These are the activations of a small neural network, seen along a few directions. Each row is one input.
In each table, some parts of the input vary, and every possible input appears once, in random order.
A made-up example of a description, with smaller parts first: one of 2 separate values, together with either a single point or one of 11 places along a line or (one of 4 places along a line, together with one of 8 places around a ring).
Shared parts are said once, and a part with two or three values counts as separate values.

Other details of the inputs vary at random and push rows far along two fixed directions, the same in every table; ignore that.
These rows show it; all are for the same input, with only those details redrawn:
[-15  62   4  48  25  -5 -15  12 -40 -39  -9  10]
[ 27 -41 -15 -77   3  15 -10  30  30  29  13 -37]
[ 11  30   2 -23  40  -2 -20 -11   6 -33  45 -13]
[-14  63   5  51  23  -5 -14  12 -43 -38 -11  10]
[ 10  31   2 -24  40  -3 -21 -12   9 -33  42 -12]
[ -6  -4 -13  15 -21  18  -1  63 -36  26 -57  -9]
[ -8  -7 -14  14 -24  18  -1  65 -38  31 -60  -9]
[ 17  25   4 -40  48  -3 -23 -24  20 -34  63 -18]

Table:
x1: [ 58 -66  -5 -54   1   4 -10 -13  33  59  26 -21]
x2: [ 18 -22  22 -10  50 -31 -13 -56  35 -11  68  22]
x3: [-23  16 -25  21 -90 -16  35  32 -33  34 -45  -4]
x4: [ -7  -1  18  -3  52 -17 -12 -43  24 -15  35  19]
x5: [  7 -63 -15 -27 -41  43  34  -1  62  34  -3 -19]
x6: [ 36 -53  -9 -64   5  15 -17  -6  31  58  12 -32]
x7: [-32 -22  18  22 -39  27   7  66 -13  26 -55  11]
x8: [-20 -34  19  36 -33  20  -2  32   0  53 -60  16]
x9: [ -7  -7 -14  15 -23  17  -1  64 -38  31 -60 -10]
x10: [ -7   5 -19  14  27   1  26 -51  32 -45  36   9]
x11: [ 20   3  22 -37  57 -10 -14 -55  18 -20  45   3]
x12: [ -3  -2  37 -30  29   0 -31 -40  49 -37  63   1]
x13: [-44  70  17  67 -43 -38  35 -14 -21 -34  -7  12]
x14: [-14  52  15  70   9  -2 -24 -19 -29 -16 -17  46]
x15: [-17  43  20  48  26 -15  -9  -4 -48 -50 -27  25]
x16: [-22  87 -15  55 -28 -48  22 -20 -48 -39  -2  -7]
x17: [-10 -60  -4 -71   9   9   1  31  34  24  20 -15]
x18: [-13  51 -26  81  -3  11  10 -31 -41 -42  -6   5]
x19: [-47  61  -2  49 -15 -51  40 -17 -26 -37  -9  14]
x20: [ 17 -54  -6 -52 -32  24 -19  28  26  37 -14 -11]
x21: [ 40 -70   7 -41   0   0   8  -3   9  51  -3  -3]
x22: [ 14  22   3 -15  32  -8 -32 -30   6 -34  30 -10]
x23: [-17 -16  -1   4 -14  13  14  63 -42  16 -62   3]
x24: [ 43   1  17  -9  28 -13 -25 -58  36  -6  67  24]
x25: [ 17 -56 -36 -45 -17  30  37 -13  15  23  -8 -27]
x26: [ 29 -77  18 -22 -22   5  -3   3  52  63   1   3]
x27: [-12  -4  15 -13  40 -17 -19 -25  18 -40  35  11]
x28: [-17  -9  -5  15 -41  27  -2  67 -28  30 -53  14]
x29: [ 13  26 -21  19  -1  18  14 -50  26 -40  36  11]
x30: [-22  17 -20  13 -59 -31  57  30 -45  20 -67 -12]
Q: What is each input in this table made of?
A: one of 5 places around a ring, together with either one of 2 separate values or one of 4 places along a line
Q: Changing only the place on the ring of 5 turns x20 into x22. The same change can be made to x29. Which row results?
A: x18
Q: Which other rows does x14 become when the place on the ring of 5 takes its other values? List them by row number.
A: x4, x6, x8, x11
Q: Which other rows does x25 become when the choice among 2 separate values takes its other values? List them by row number.
A: x30
Q: A walk changes only the place on the line of 4. It starts at x26 and steps to x8. List the rest of the walk in order.
A: x12, x7
